A small network was shown many inputs. Here are its activations along a few directions, one row for each input.
In each table, some parts of the input vary, and every possible input appears once, in random order.
Descriptions start from the smaller parts, as in this example, which fits no table here: line(4) and (point or ring(9) or (values(3) and ring(5))).
Shared parts are said once, and a part with two or three values counts as separate values.
In the rows, 128 means zero.

Rows:
r1: [138 169  88 126 167 146 116 174 217  77 161  75 125 167 149 103 177 139]
r2: [101  69 196 144 108 100 148 101  74 156 107 176 132 112  89 138 102 142]
r3: [159 153 117 136 122  73  65 128 148  57 120 118 147 153  86  84 152 114]
r4: [ 89 117 129 122 129 175 183 115  74 217 127 143  94 101 132 142  97 128]
r5: [158 118 166 123  87  60 100  87  80  90 100 153 167 104  91 110  95 153]
r6: [118 172 109 151 146 120 122 162 205  81 175  88 138 150 104  58 195 130]
r7: [106 116 106 123 147 172 185 141 103 202 125 135  83 115 159 197  86 113]
r8: [ 64 125 108 150 149 143 173 142 144 135 182 115  84 101 123  99 172  82]
r9: [185 168 117 112 118 125  57 105 133 111 113 116 191 151 130  75 116 155]
r10: [131 181 144 135 131 121 119 148 186 129 190  85 157 131 116  19 177 148]
r11: [ 44 100 120 164 134 126 182 133  83 159 129 139  79 109 105 156 137  84]
r12: [189 121 151 107  96 103  95  81  82 112  83 145 184 111 122 140  96 166]
r13: [166 166 145 131 115  84  64 113 128  93 124 113 179 136  95  44 132 134]
r14: [155 187 126 107 135 164 117 139 182 143 180  92 162 156 152  45 163 157]
r15: [110  53 146 123 119 111 140 153 109 124  87 169 109 140 132 218 108 117]
r16: [ 54 118 150 156 126 141 178 110  68 194 131 138  93  89 106 121 120 113]
r17: [137  74 183 125 116 145 149  99  77 177  86 170 147 119 115 165 100 153]
r18: [121 147  98 115 158 194 178 139 166 174 170 103  91 116 179 142 121 107]
r19: [ 97  52 174 149 110  73 154 120 100 132 104 165 113 128  87 176 123 110]
r20: [ 78 131  86 131 161 182 168 158 159 121 159 100  84 121 158 145 147  88]
r21: [171 100 122 102 102  69  84 128 114  63  86 142 129 130 131 195 111 135]
r22: [199 167  93 116 137 128  49 123 158  94 110 119 162 166 159 129 115 150]
r23: [155 107 146 135  86  50 101 104 100  57  88 148 142 123  85 148 124 123]
r24: [200 122 129 108 107 111  82 109 100  93  80 156 159 130 154 194  99 154]
r25: [ 95 156 118 123 130 207 170 116 141 184 159 112 114 103 152  90 132 121]
r26: [165 191  97 121 159 178 116 154 208 114 163  93 144 177 179  98 156 152]
r27: [173 146  86 109 139  88  51 143 171  62 115 106 133 160 130 132 128 135]
r28: [145  74 152 118 126 142 144 134 105 162  88 183 128 135 149 216  87 142]
r29: [ 73  95 106 134 150 151 179 157  92 159 118 122  71 121 142 198 122  83]
r30: [ 66 145 133 143 130 160 166 123 134 170 181 118 102  84 127  62 149 112]
- What is each input in this table made of? => ring(5) and ring(6)
- The inputs of r17 and r28 match in every part but the ring(5) part. If r12 is changed in the same way as r17 into r28, which row does it become? => r24
- A walk changes only the ring(6) part. It starts at r6 and steps to r8. List the rest of the walk in order. => r11, r19, r23, r3
- Change only the ring(5) part in r9. List by row number the other rows that result. => r3, r13, r22, r27

Rows:
r31: [166 189  87 116 131 124 105 158 173  99 129  82 135 145 161 141 155 139]
r32: [119 100 177 116 106  89 103 110  98 138 121 141 153 121  90  81 144 143]
r33: [ 74 104 155 129 138 157 146 152 133 161 162 121 123 119 123  72 153 115]
r34: [172 171 100 134 126 131  67 140 171  79 107 105 153 146 156 134 137 133]
r35: [119  58 167 147 103 139 166 129 125 109  91 176 121 123 141 223 122 125]
r36: [116 127 122 141 158 133 153 139  89 219  98 113 103 157 136 188  90 132]
r37: [127 118 106 105  92 103 132  79  43 104 104 140 115  57 125 129  89 100]
r38: [155 151  98  99 150 185 129 130 174 131 169 120 146 141 171  92 137 140]
r39: [ 94 129 169 153 117 117 160 146 120 162 139 102 134 111 111  96 161 136]
r40: [ 76 124 122 139 152 120 140 149 146 129 175 130 100 150 111  88 151  92]
r41: [160 156  69  95 151 169  87 156 181  99 151  93 114 157 172 116 161 116]
r42: [136 159 161 136 115 152 174 125 138 152 147 117 149 116 127  94 142 166]
r43: [115 116 137 130 128  58  99 118 107  98 127 146 139 150  73  94 141 126]
r44: [114 140 144 107 134 189 159 127 149 159 166 129 141 130 137  70 135 139]
r45: [111 136 108 147  99 132 143  75  70 127 102 128 103  54 130 146  99  86]
r46: [169 177 116 124 130 145 145 130 165 128 150 109 158 129 160 117 137 165]
r47: [147 126 108 113 136  66  72 137 137  60 117 116 139 152  95 108 125 130]
r48: [103 115 178 163 108 120 121 119 123 154 115 129 147 114 100  92 151 125]
r49: [129 115 132 152 147 135 117 124  88 209  75 145 120 155 126 181  78 115]
r50: [144 145 173 147 107 155 135  97 141 141 127 144 163 118 120  91 129 154]
r51: [162 131 171 106 103 125 112  93 115 128 132 152 163 126 112  78 120 176]
r52: [154  98 125 115 140 110  97 136  61 196  81 162 127 156 107 166  69 131]
r53: [ 94  51 149 109 148 172 184 155 141 122 131 176  89 119 161 206 136 118]
r54: [117 135  86 119 155 125 111 157 177 104 163 103  90 157 127 101 147  93]
r55: [190 155 101  93 125 111  43 141 141  58 111 104 158 156 145 121 125 151]
r56: [194 148 131  98 120 123  80 107 138  98 135 134 176 139 148 100 108 174]
r57: [135  40 161 102  91 115 150 128 102  93  99 186 133 132 125 214 112 139]
r58: [ 90 106  96 118 173 171 135 145 103 224 113 135  87 164 144 160  88 124]
r59: [ 98 141 129 168 135  90 157 147 135 124 152 114 112 137  90 111 160 120]
r60: [101 128 140 176 130  93 121 121 136 111 127 141 133 139  82 109 149 108]
r61: [101 150 105 134 110 128 177  94  71 135 132 101  89  51 139 157 112  98]
r62: [125 160 101 141 139  85 132 156 169  98 142  92 113 141 114 127 148 117]
r63: [ 78 133  84 110 127 163 154 100  84 144 155 123  75  54 146 136 108  86]
r64: [132 145 109 153 134  93  94 133 169  85 118 114 132 145 102 123 133 107]
r65: [117  71 162 135 123 139 202 148 126 118 114 150 101 116 146 230 139 136]
r66: [174 163 131 137 124 147 106 106 167 114 130 134 175 131 157 113 119 154]
- What is each input in this table made of? => line(4) and (values(3) or ring(6))
- The inputs of r48 and r32 match in every part but the line(4) part. If r45 is changed in the same way as r48 into r32, which row does it become? => r37
- Change only the ring(6) part in r66. List by row number the other rows that result. => r34, r48, r50, r60, r64
- Change only the line(4) part in r59. List by row number the other rows that result. => r40, r43, r60
- Change only the values(3) part in r53. List by row number the other rows that result. => r58, r63
- Change only the line(4) part in r38. List by row number the other rows that result. => r46, r56, r66

Rows:
r67: [206 185  89 109 113 109  42 119 166  59 115 101 167 140 148 108 128 142]
r68: [ 50  92 178 171 106 122 194 124 110 166 147 145 107  99  82  93 170 103]
r69: [142 105 183 155  90  44  94 115  96 102  96 153 175 136  59  95 143 150]
r70: [154 131 107 126 122  64  73 125 103  69  86 123 124 141 113 173 116 115]
r71: [ 93 130 108 126 180 192 161 194 197 163 174 105  95 167 161 140 163 115]
r72: [152 193  95  99 137 155 103 123 159 119 167  76 144 127 143  40 143 143]
r73: [167  69 154  98 139 199 162 121  93 207  77 184 135 144 189 232  66 168]
r74: [186 176 136 125 114  96  61 100 151  76 130 130 184 130 102  44 140 161]
r75: [170 205  74 101 138 159 103 137 174 113 166  74 140 133 176  80 145 144]
r76: [ 69 168  93 137 161 165 149 143 141 166 174  93  96 106 137  75 140  98]
r77: [ 82  82 128 136 115  75 135 118  75  96 113 142 101  92  97 154 114  96]
r78: [206 142 114 109 141 124  51 149 214  48 122 127 173 186 158 134 147 168]
r79: [159  88 132 122 128  79  76 159 152  65  84 152 140 191 125 189 126 139]
r80: [186 164 174 135  96  89  72 111 155  90 127 132 212 137  87  35 161 170]
r81: [ 86 177  80 136 170 178 157 153 148 169 173  80  77 117 155 119 151  95]
r82: [ 48 109 112 151 135 135 170 124 105 137 147 123  81  90 118 123 136  74]
r83: [185 180 105 114 118 103  42 109 152  56 123 115 179 128 128  68 123 146]
r84: [110  92 114 132 112  83 137 135  85  96 101 133  84 100 119 197 115  93]
r85: [169  97 136 101 126 189 164 104  79 205  74 166 127 120 187 232  42 151]
r86: [104  45 145 120 132  97 150 170 135  92 105 159  99 154 123 220 135 110]
r87: [166 112 104 133 128  63  82 135 136  61  81 133 130 164 128 193 102 127]
r88: [ 69 164 124 148 154 157 164 132 144 185 178 109  98 110 112  53 156 113]
r89: [169 158 101  99 168 174 111 169 225 104 176  97 148 180 182 108 167 167]
r90: [ 49 104 146 157 125 129 182 114 111 155 152 138  84  92  90 104 153  87]
r91: [138 108 148 103 108 180 143  75  36 216  87 165 144  89 155 166  48 148]
r92: [ 97 159  75 137 174 186 171 171 172 162 164  96  85 140 158 152 142 107]
r93: [145 117 151 140 102  53  79 109  92  90 105 148 153 139  72 100 113 128]
r94: [205 175  92 115 126 123  58 134 184  53 111 116 165 165 151 141 126 157]
r95: [ 64 154 172 164 138 154 173 140 147 188 173 106 122 115 100  45 166 126]
r96: [112  74 120 133 130  85 153 146 117  86 103 141  87 125 127 223 110 100]
r97: [132  92 212 126  88 163 168  70  41 241  93 181 174  97 118 134  90 176]
r98: [149 116 118 129 110  59  67 110  89  76  85 125 135 132  87 128 106 121]
r99: [ 66 117  98 147 143 147 180 133 114 138 144 111  63 101 135 167 147  67]
r100: [ 80  96  97 150 153 145 192 150 144 128 139 122  69 123 147 192 131  78]
r101: [149 196 128 108 129 147 116 123 163 132 186  99 161 135 128  13 150 150]
r102: [ 81  63 195 157  86  61 161 116  80 128 118 159 133 102  59 122 154 125]
r103: [ 86  78 164 142 100  72 146 114  75 116 126 155 109 103  72 128 122 103]
r104: [162 114 131  98 109 184 147  90  49 216  76 154 129  97 177 206  51 142]
r105: [144 183 161 125 119 136 131 125 168 144 176 103 186 135 113   7 181 169]
r106: [137 106 176 116 105 173 157  63  38 228  93 182 145  88 131 144  65 164]
r107: [ 73  72 129 138 154 163 183 178 160 133 143 138  78 150 143 189 157  89]
r108: [173 188  77 106 156 163 115 149 204 101 166  84 138 156 184 108 137 153]
- What is each input in this table made of? => line(6) and (point or ring(6))
- The inputs of r87 and r69 match in every part but the line(6) part. If r108 is changed in the same way as r87 into r69, which row does it become? => r105
- The inputs of r93 and r98 match in every part but the line(6) part. If r90 is changed in the same way as r93 into r98, which row does it become? => r82
- Change only the ring(6) part in r81. List by row number the other rows that result. => r67, r70, r75, r84, r99
- List by row number the other rows that have the line(6) part in common with r86. => r71, r73, r78, r79, r89, r107
- Change only the line(6) part in r91. List by row number the other rows that result. => r73, r85, r97, r104, r106
